These are the activations of a small neural network, seen along a few directions. Each row is one input.
In each table, some parts of the input vary, and every possible input appears once, in random order.
Descriptions start from the smaller parts, as in this example, which fits no table here: one of 8 places around a ring, together with either a single point or one of 9 places around a ring or (one of 2 separate values, together with one of 6 places along a line).
Shared parts are said once, and a part with two or three values counts as separate values.

Other details of the inputs shift rows strongly along three fixed directions, in all tables alike. That doesn't count.

A family of inputs:
R1: [10 12  1  8  3 -2  1 -2 -2 -9 -1 -9 -2 -6]
R2: [ 11  15  10  16   0 -10  -5  -1  -1 -12   1 -24  -8 -12]
R3: [10 11  2  5  0 -8  3  1 -5 -6 -1 -7 -2 -3]
R4: [ 8 10 -1  2  5 -2  2  0 -2 -4 -1 -7  2  0]
R5: [  7  14   6  10   2   0  -3   1   2  -7   1 -19  -8  -7]
R6: [ 14 -16   3 -16   1 -21 -14  -3  -2   0   5  23  -6   0]
R7: [ 5  5 -8 10 -2  0  0 -3 -7 -4  0 -2  4  2]
R8: [ 8  9 -3 11  0 -8  0 -1 -5 -6  4 -7  1 -6]
R9: [  6 -16   4  -4  -6 -16 -13   0  -7   0   5  13  -5  -4]
R10: [ 3  5  2 11 -2 -3  2  1 -3  0 -1 -5 -4 -6]
R11: [-6  8 -6 -7  5  7  7  1  5  0 -2 -2  5  5]
R12: [  9  11   4   7   2   1  -1  -3   3  -5   1 -11  -6  -4]
R13: [ -4   5 -10 -11   4   9   4   2  10   4   0   0   3   9]
R14: [ 1  4 -3  4  0  1  4  1 -3 -3  0  1  4  0]
R15: [-6  3 -2  2  0  8  7  2  3  4 -3  1  1  2]
R16: [ -3   1 -11  -2   3   5   3   0   6   3   2   0   8   3]
R17: [ 1  1 -9  5 -1 -2  0 -1  0 -2  1 -5  4  3]
R18: [ 3 10 -8 -2  8  4  1 -4  5 -7  0 -5  4  0]
R19: [ 4  3 -9  7 -1 -3  2 -3 -2 -1 -2 -1  0  3]
R20: [-36  -7  35 -14   1  31  10   7   7  12 -11 -10   1  -5]
R21: [ 5  8 -5  7  0  0 -1  1  1  0  4 -8  0 -3]
R22: [ -5  -2 -16  -3   1  11  -1  -2   4   4   2   4   7  11]
R23: [  7 -13   8  -3  -4 -21 -11   1 -10  -5   5  16  -3  -9]
R24: [ -5   1 -10  -2   3   7   6   0   2   0   0   0   7   6]
R25: [ 0 -1 -7  6 -2  0  0 -3 -3  1 -2  4  0  4]
R26: [ 2 10  2  4  1 -1  5  1  1  0 -4 -7 -5 -1]
R27: [  6  13   4   5   4   1  -1   2   3  -2   1 -18  -4  -1]
R28: [ 10 -17   2  -4  -7 -19 -12  -4  -7  -1   5  19  -6  -2]
R29: [-25 -11  24  -5  -5  19   9   6  -2   9  -9  -2  -1  -3]
R30: [  7 -19   0  -9  -4 -15  -9  -2  -4   2   4  23  -5   1]
R31: [  4   8  -1   1   5  -3  -1  -1   4  -4   1 -13   1   0]
R32: [-10 -11 -49 -29  13  17   7  -7  15   9   0  32  27  29]
R33: [  1 -18  -5 -16  -1  -5  -6  -1   2   6   5  29   1   4]
R34: [-30 -12  20 -10  -4  24   8   7   8  12  -5  -1   4  -1]
R35: [ -4  -1 -13  -5   3  10   4   1   6   4   2   1   5   9]
R36: [ -1  -3 -12  -1  -1   6  -1  -4   1   4   2   9   3   9]
R37: [ 10  15  -6   5   1  -2   3  -1   3  -3   2 -11  -4   4]
R38: [-24  -7  34   1  -8  18   3   9   1   9  -4 -11  -7 -10]
R39: [  6 -19   3  -6  -4 -20 -11   1  -6  -2   3  14  -3  -4]
R40: [  9   9   4  14  -4  -5   0  -1  -3  -2   4 -10  -6  -7]
R41: [-8  2 -6  4  0  9  3 -2 -2  1 -1 -2  7  5]
R42: [-15 -29  41  -6 -12  -8  -7   6 -10   8  -7  15 -16 -15]
R43: [ 2  4 -4  4  0  2  4  0 -3  0  0  1  4 -2]
R44: [ 0  8 -8 -3  3  0  4  1  7 -1  0 -8  4  5]
R45: [ 4  6 -1  2  4  1  1 -2  3 -2 -3 -2 -4 -2]
R46: [ 10 -16   9  -1  -7 -22 -11  -1 -15  -5   1  17  -5  -8]
R47: [ -4   1 -10   5  -1   5   0  -1   1   1   0  -4   6   6]
R48: [  2   8   7   4   3   1   2   1   0   0  -4 -11  -4  -2]
Description of these inputs: one of 6 places around a ring, together with either one of 3 separate values or one of 5 places along a line.
The inputs of R36 and R7 match in every part but the place on the ring of 6. If R28 is changed in the same way as R36 into R7, which row does it become?
> R46
The inputs of R14 and R15 match in every part but the place on the ring of 6. If R43 is changed in the same way as R14 into R15, which row does it become?
> R10
Which other rows does R1 become when the choice among 3 separate values takes its other values? List them by row number.
> R3, R4
Which other rows agree with R23 in the place on the ring of 6? List them by row number.
> R8, R11, R18, R20, R24, R32, R41
Which other rows does R30 become when the place on the ring of 6 takes its other values? List them by row number.
> R24, R29, R35, R39, R42

A family of inputs:
R49: [-15 -24  18 -14  -9  15  -9   3  13  12   2   6  -6  -3]
R50: [-13 -16  19 -15  -7   9   7   3  -1  15 -11  16  -6   5]
R51: [ -3  22  14  12   3  17  17  -2  -2  -8  -9 -15  -5  -2]
R52: [-30 -21  21 -29   3  18  -3   5   5   5  -9   9   9  -6]
R53: [ -9  16 -22  23   3  20  12  -3   4  -2   6 -23  12   7]
R54: [ -5  23 -18   0   7  15  12   2  18   2   4 -27   7  15]
R55: [-10 -11  23 -22   6  11   2   2   8  10  -9  15  -8  -7]
R56: [ 17  24 -60   5  16  16   8  -9  24   3   4  -3   7  25]
R57: [-31 -20  25 -16   0  14   7   2  -3   3  -9   9   8 -11]
R58: [ 35 -19 -25   3  -8 -42 -19  -5 -18  -8  16  42  -2  -2]
R59: [ 32 -17 -21  -2  -7 -35 -23  -7 -12  -3   7  43 -12   1]
R60: [ -3  25 -17  18   4  18  24   5   1   4  -5 -24  15  16]
R61: [ 30  23  36  35 -10 -37 -11   3 -17 -12   0 -35 -34 -23]
R62: [  9   6 -57  -4  12  11  -8 -10  13  -1  10   6  24  27]
R63: [ -6  22  27   9   0   9   3   8   5  -4  -3 -33  -2 -18]
R64: [-34 -32  25 -20 -11   7   2   3  -5  12  -9  13   3  -1]
R65: [ 17  11  28  31  -8 -35 -14   4 -21 -21   8 -41 -18 -19]
R66: [ 20 -13 -16 -14   6 -30  -7  -5 -13  -7   7  42   7  -3]
The inputs of R49 and R54 match in every part but one. If R53 is changed in the same way as R49 into R54, which row does it become?
> R64
Describe the family of inputs behind these rows.
> one of 3 separate values, together with one of 6 places around a ring
Which other rows does R66 become when the place on the ring of 6 takes its other values? List them by row number.
> R51, R52, R55, R57, R63
Which other rows does R60 become when the choice among 3 separate values takes its other values? List them by row number.
> R58, R66
